Each row below holds a small network's activations on one record, seen along a few directions.
Here are examples, each followed by its value of one field, Farub.
The largest differences between rows may come from other fields.
Strong random noise was added to every row along 2 fixed directions; ignore it. To show where, here is one row again and again, with new noise each time:
[ 263  147 -139  -77   89 -264 -390 -128  -83  135  176   45  -51 -143
  369]
[ 202  -24 -262 -360 -108   34   41   40  214    2  135   63  304  -27
 -173]
[ 154  141 -169  -89  -63   -8  282   98 -123  -14   31  -89  121   19
   29]
[ 270  154 -134  -67  104 -288 -440 -145  -91  147  185   52  -72 -155
  406]

[  45  -60 -282 -366 -138  209    9  -27  386   54  -41  132  279 -131
 -269] => d1
[-101  -64   47  118  -45   56  223  152  -74  -70  -98   -1   72   19
  -61] => d4
[  68  -25   79 -182   36 -132 -305  -21  235  -15  112   93   78  -26
   25] => d3
[ -31  104   60  150   19 -130   72  -70 -255   11  -23  -82 -166   -8
  339] => d8
[ -50 -162   11  -21 -167  339  368   52  278  -38  -33  -61  222  124
 -433] => d5
[-267  -88  331  304 -115  122 -484 -377  248  145    5  -23  -59 -177
 -244] => d7
[ 168  103 -305 -249  -91  -15  281   91   -4  -12   34  -18  182   14
  -24] => d6
[  69  -66  274  133  190 -189   -7  110 -332 -161  -53   11 -170  176
  158] => d2

Which value of Farub does each new row have?
[-109 -130  -20  -15 -137  185  266  110   96  -57  -71   22  210  -15
 -235] => d4
[ 104  487 -102  427   87 -275  475    5 -741   89 -142 -264 -372  -33
  667] => d6
[ -37 -140   24 -159  -29   17 -161  -41  151    9  148   83   47  -12
  -67] => d8
[ 154  123 -127  119  196 -218 -429 -207  -38  222   27  -30 -220 -126
  498] => d5
[  12 -163  172  -75  168  -25  262  381 -166 -227  -40   38  -18  300
 -258] => d2
[ -67   68   74  118   46  -81  -15  -54 -181   79   47  -47 -174  -18
  231] => d8
[ 140  210 -162   32  -31 -132   72 -109 -113  185   47  -33  -32 -145
  237] => d6
[-309   15  165  327 -189  156  125 -160   58   22 -191 -200  -26  -95
 -254] => d7
